These are the activations of a small neural network, seen along a few directions. Each row is one input.
Each table varies a few parts of the input and shows all the possible inputs, shuffled.
Descriptions start from the smaller parts, as in this example, which fits no table here: ring(8) and (point or (values(2) and line(4)) or ring(9)).
Shared parts are said once, and a part with two or three values counts as separate values.
In the rows, 128 means zero.

Other details of the inputs shift rows strongly along three fixed directions, in all tables alike. That doesn't count.

A family of inputs:
R1: [141 142  51  92 145 112  50  94  97  90 139]
R2: [115 131 129  79 212 153 118  80 115 203  22]
R3: [ 14  85 138 125 138 169  53 113  99 117 163]
R4: [192 131 122 167  87 111 182 158 160  92 145]
R5: [ 44  61 193 140  73 161 154 163 135 106 190]
R6: [154 171 101 122 143  24  81  84 124 144 154]
R7: [173 167 147 169  93  26 189 119 160 151 150]
R8: [144 140  54 108 120 121  40  79  99 105 125]
R9: [ 83  73 206 150  73 169 130 167 162 117 181]
R10: [216 160 126 156  68 123 176 159 155 111 142]
R11: [207 148 109 158  70 117 133 153 149  99 151]
R12: [ 78 120 191 146 107 163 173 165 133 129 142]
R13: [ 86 137 155 135 142 158 166 148 129 155 106]
R14: [ 23  54 138 109 131 154  65 101 100 112 159]
R15: [169 130  57 109 152 104  45 112 102  94 140]
R16: [100 132 151 104 153 161 167 130 141 195  65]
R17: [108 120 193 157 119 160 175 162 145 127 140]
R18: [152 134  56  95 149 111  47  99  88  95 143]
R19: [184 147 114 145  62 126 135 143 136  97 159]
R20: [226 195  80 145 118 101 245 143 165 136  70]
R21: [121 187 191 135 208  62 195  97 144 242  41]
R22: [201 154  89 127 132 106 127 141 142  98 130]
R23: [103 131 192 137 146 161 190 155 132 158  99]
R24: [ 81  90 140  90 181 150  80 113 113 137 126]
R25: [ 58  50 201 150  86 163 148 159 145 104 193]
R26: [196 184 108 153 120 120 170 136 132 108 109]
R27: [120 127  71 124  88 133  54 104 117  96 164]
R28: [ 52  56 199 144  80 163 152 156 141 101 192]
R29: [140 113  87 114 122 120  55 124 103  82 180]
R30: [145 139 146  99 196 151 158 105 138 203  28]
R31: [192 188 153 170  60  37 170 125 170 149 165]
R32: [160 141  55  98 146 110  56  97 100  87 142]
R33: [156 145  52 110 114 117  48  88  95 108 126]
R34: [ 77 125  92  57 235 143  86  90  97 190  49]
R35: [169 146 119 172  98 123 124 150 136  81 158]
R36: [ 41  41 146 118 141 153  57 109  94 119 164]
R37: [154 158  54 103 140 114  96 114 120 106 129]
R38: [172 176 125 165  80 126 182 158 143  89 146]
R39: [ 95 105 200 160 120 160 161 174 142 131 142]
R40: [163 123 109 147  85 116 151 140 126  90 158]
R41: [ 55  85 112 106 157 145  98 106 104 148 114]
R42: [126 145 148 114 220 149 157 115 112 195  31]
R43: [101 119 180 114 110 151 185 174 148 129 147]
R44: [149 126 151 114 211 132 208 130 143 205  13]
Each input here is: values(4) and (point or (values(2) and line(5))).
The inputs of R25 and R17 match in every part but the values(4) part. If R28 is changed in the same way as R25 into R17, which row does it become?
> R26
Change only the values(4) part in R39. List by row number the other rows that result.
> R11, R15, R44

A family of inputs:
R45: [102 123 170 111 116 129 166 137 154 162 130]
R46: [ 72 112 114 116 142 113  86 108 104 120 145]
R47: [ 98 123 124 112 151 124  31  94 107 141 124]
R48: [177 120 117 131 102 119 123 162 122  88 174]
R49: [123 154 109 124 194 121  80  85  97 152  94]
R50: [106 146 148 118 158 118 179 133 136 157  99]
R51: [158 131 111 164  80 106 105 118 124 105 160]
R52: [139 159 111 140  99 105 136 135 130  93 185]
R53: [101 124 148 124 135 117 176 132 136 156 108]
R54: [110 131 132 119 125 193 168 149 131 141  89]
R55: [ 88  69 123 110 150 140  53 135 107 112 163]
R56: [131 117 133 178  63 112 111 140 125  85 189]
R57: [205 137  99 121 127 114 147 125 139  89 119]
R58: [120 144  52  97 188 170  79  88  84 140  48]
R59: [ 62  85 111 108 124 119  63  92 102 129 157]
R60: [147 119 139 117 182 139 173 150 159 162  84]
R61: [204 139  97 113 132 114 127 130 115  95 131]
R62: [121 147 165 146 159 128 162 132 132 158  91]
R63: [118 150 164 101 138 121 172 143 158 171 101]
R64: [ 88  67 174 128 120 156 135 152 156 107 161]
R65: [175 143 118 160  81 107 127 122 137 118 149]
R66: [ 77  91 213 151  79 153 132 151 152 136 179]
R67: [189 167  77 121 115  87 151 107 136 138 111]
R68: [107 129 147 124 119 197 173 153 132 132  97]
R69: [182 173 106 164 121  96 142 127 125 114 115]
Describe the family of inputs behind these rows.
> values(3) or ring(6) or (values(2) and line(8))
Change only the values(2) part in R56. List by row number the other rows that result.
> R53
Which other rows belong to the same alternative as R48? List them by row number.
> R55, R57, R60, R61, R64
Change only the values(2) part in R50. List by row number the other rows that result.
> R62

A family of inputs:
R70: [ 75  97 120 121  93 161  73 106 108 114 155]
R71: [ 88  68 126 101 154 154  72 120 111 128 131]
R72: [ 66 136 203 120 129 184 194 168 150 166 109]
R73: [208 184  65 128 138  67 165 111 141 130  98]
R74: [107 129 162 176  51 149 190 178 140  80 190]
R75: [214 180  65 121 127  70 161 113 140 141  96]
R76: [192 151 119 150  30  87 173 153 164  86 194]
R77: [ 95 100 222 155 116 152 179 160 157 170 123]
R78: [137 116  59 101 198 118  55  89  79 108 103]
R79: [ 91 116 151 140 110 135  47 128 112 103 188]
R80: [ 92  78 175  87 175 171 141 126 135 174  81]
R81: [131 134 190 154 153 133 192 144 155 173  84]
R82: [152 114  47 105 177 116  44  88  94 100 112]
R83: [191 182 114 145 189  97 164 110 118 162  50]
R84: [125  99 129 160  55 122  44 117 117  76 211]
R85: [ 87 123 101  96 132 108  44 104 106 111 178]
R86: [105 113 142  90 174 157 104 137 122 137 117]
R87: [ 50 101 182 104 184 127 165 123 125 177 102]
R88: [178 156 110 176  21 130 179 170 153  78 181]
R89: [177 183  78 133 152 123 174 114 131 147  57]
Describe the family of inputs behind these rows.
> values(4) and (point or line(4))
The inputs of R88 and R71 match in every part but the values(4) part. If R70 is changed in the same way as R88 into R71, which row does it become?
> R80
Change only the line(4) part in R77. List by row number the other rows that result.
> R81, R83, R84

A family of inputs:
R90: [ 94 134 134 111 153 150 164 140 143 153 106]
R91: [ 98  83 136 126  93 148  52 135 108  63 225]
R92: [104 119 143 111 191  84  86 104 105 176 119]
R93: [135 105  94 127 124 125  59 140 124  86 175]
R94: [ 94  88 159 134  77  88  43 122 102  99 233]
R95: [147 119  66 110 187 116 108 102 120 149  57]
R96: [ 44  44 176 112 136 173 115 125 128 147 135]
R97: [223 158 122 155  83 121 234 158 165 110 122]
R98: [248 177  83 127 123 105 158 144 149 119 107]
R99: [105 107 182 115 173 159 167 162 152 156 109]
R100: [125 116  94 108 194 134 117  90 104 140  78]
R101: [109 126 180 129 174  89 150 142 134 180 119]
R102: [ 36  90 146 101 145 168 104 124 122 143 145]
R103: [ 73 123 131  89 166 158 119 105 110 154 104]
R104: [158 138  84  91 212 128  89 100 110 152  75]
R105: [182 114 152 162  21 130 204 181 173  85 175]
R106: [193 173  96 151 114 135 141 123 129 122 106]
R107: [194 140 103 150  87 111 135 179 159  82 168]
R108: [ 83 136 132  95 153  90  97  83  97 185 109]
R109: [ 89  93 133 148  61 164  45 120 105  76 204]
R110: [167 133  92  78 190 128  81  94 110 161  64]
R111: [111  92 103 134 129 135 102 121 121  97 151]
R112: [113 152 118 105 164 144 161 124 128 151  94]
R113: [161 149  45 102  95 112  69 103 112 105 133]
R114: [ 44  86 144  96 128 166  95 122 123 148 143]
R115: [124 184 174 130 132  53 179  96 190 182 114]
R116: [217 179  83 164 124  39 178 122 134 132 114]
R117: [125 130 183 119 165  92 153 129 129 188 112]
R118: [116  96 113 126 122 140 104 108 108  96 151]
R119: [201 142  85 158  85 113 165 142 144  79 156]
R120: [170 125 110 136 106 125 114 156 143  94 169]
R121: [ 86 121  98  92 168 144  99 108 120 159  98]
R122: [149 123 135 111 164 136 145 152 149 155  92]
R123: [119 169  84 110 184  64 109  89 104 180  88]
R124: [215 207  74 116 103 106 181 129 124 103  98]
R125: [122 163  68  87 197 124 110  93  94 141  66]
R126: [132 116  97 150 117  63  88  99 103 115 168]
R127: [ 69 124 132  87 167 154 122 111 102 145  99]
R128: [ 99 151  87  94 190 130 116 109 101 136  78]
R129: [ 29 102 162 118 139 105  98 113 110 167 162]
R130: [ 97 122 157 122 110 152 186 169 165 153 123]
R131: [ 81  90 137 115 169 148 127 117 106 122 107]
R132: [121 117  92 111 197 131 117  95 107 136  76]
R133: [103 126 145 104 127 151 168 145 150 168  98]
R134: [162 152  82 143  97 135  67  99  95  84 146]
R135: [101  95 221 119 108 172 173 170 148 126 159]
R136: [164 114  66 119 106 120  74  89 101  85 145]
R137: [103 101 132 144  73 160  64 124 115 100 170]
R138: [ 53  80 163 128 130 177  80 126 120 152 122]
R139: [178 181 113 163 119  74 130 107 114 154 115]
R140: [ 43  72 194 105 168 170 109 150 115 125 147]
R141: [172 132 177 178  26  75 208 161 154 107 197]
R142: [114 115 170 183  30 164 134 168 137  62 225]
R143: [162 120  69 120 110 120  77  88  94  78 146]
R144: [140 170 154 179  85  53  99  89 168 122 173]
R145: [112  91 169 137 124 154 195 158 160 146 117]
R146: [133 156 190 123  91 158 248 170 165 146 118]
R147: [149 151  71 144 149 133  79 107 109 114 109]
R148: [158 139 106 169  76 136 119 154 142  98 152]
R149: [ 54  90 166 138 140 180  97 128 120 139 137]
R150: [ 89 110 114 165  93 152  57 130 105  65 197]
R151: [136 105  98  94 166 135 106  86 111 156  67]
R152: [133 150 181 128  95 157 247 175 174 153 122]
R153: [210 174  46 115 182 100  93 109 109 103 100]
R154: [ 39  76 177 138 135 184  95 136 127 149 135]
R155: [124 158 214 186 110 105 232 174 163 179 119]
R156: [125 124 176 107 163 151 166 151 129 137 105]
R157: [106  72 132 128  73 142  49 152 127  74 220]
R158: [185 148  88 128 133 115 157 117 113  99 101]
R159: [105 125 115 129 175 150 102 121 125 165  66]
R160: [146 132 177 109 138 146 174 155 132 127 110]
R161: [209 171  44 107 186 103  84  99 103 109  97]
R162: [121 146 103 126 188 151  99  96 101 149  73]
R163: [151 152 118 159  89 140 122 137 111  80 150]
R164: [176 134  65 122 110 110  93  97  91  68 133]
R165: [107 134 155  97 127 158 173 131 140 161 102]
R166: [ 64  90 112 131  74 141  75 153 133  85 204]
R167: [ 86 133 194 159 144 113 160 132 130 190 112]
R168: [130 147 171 139 119 161 173 142 124 132  94]
R169: [164 180 122 144  86  66 174 133 136 143 152]
R170: [ 61 102 108 132  85 144  67 136 112  62 221]
R171: [146 141 200 141 135 145 239 202 166 123 120]
R172: [154 144 103 123  59 130 133 140 140 101 164]
R173: [177 118 144 137  54 130 137 175 156  88 183]
R174: [194 191  66 139 142  60  74  66  85 154  88]
R175: [190 179 100 176  84 124 153 152 126  70 146]
R176: [ 79 102  92 130  81 136  64 138 124  79 205]
R177: [ 56 100 217 121 152  77  79  92 166 161 169]
R178: [ 90 110 141 122 158 168  96 109 116 167  87]
R179: [128 124 147 129 155  82 156 101 118 180  98]
R180: [164 135  52 138 132 103  96 112  98  62 137]
R181: [136 131 112 171  84 141 108 151 138  93 163]
R182: [116 101 138 125 162 143 170 137 147 156  83]
R183: [155 119 129 132 139 132 193 148 158 151  81]
R184: [ 83 117 214 136 150  71 166  89 183 184 116]
R185: [235 160  65 138 106 100 173 131 147 117  91]
R186: [162 150 145 138 112 150 168 142 147 160  74]
R187: [117 107 185 106 158 162 163 150 145 159 113]
R188: [122 108 133  82 177 149  85 104 110 151  99]
R189: [127 155 199 170 119 162 241 190 159 133 101]
Describe the family of inputs behind these rows.
> values(4) and (point or (line(4) and (point or line(5))))
The inputs of R142 and R103 match in every part but the values(4) part. If R106 is changed in the same way as R142 into R103, which row does it become?
> R152
The inputs of R163 and R156 match in every part but the values(4) part. If R167 is changed in the same way as R163 into R156, which row does it become?
> R92
Change only the line(4) part in R100. List by row number the other rows that result.
> R118, R132, R143
Change only the values(4) part in R166. List by row number the other rows that result.
> R95, R107, R159
Change only the line(5) part in R113. List by row number the other rows that result.
> R124, R146, R165, R172
Change only the line(4) part in R149. List by row number the other rows that result.
> R106, R109, R147
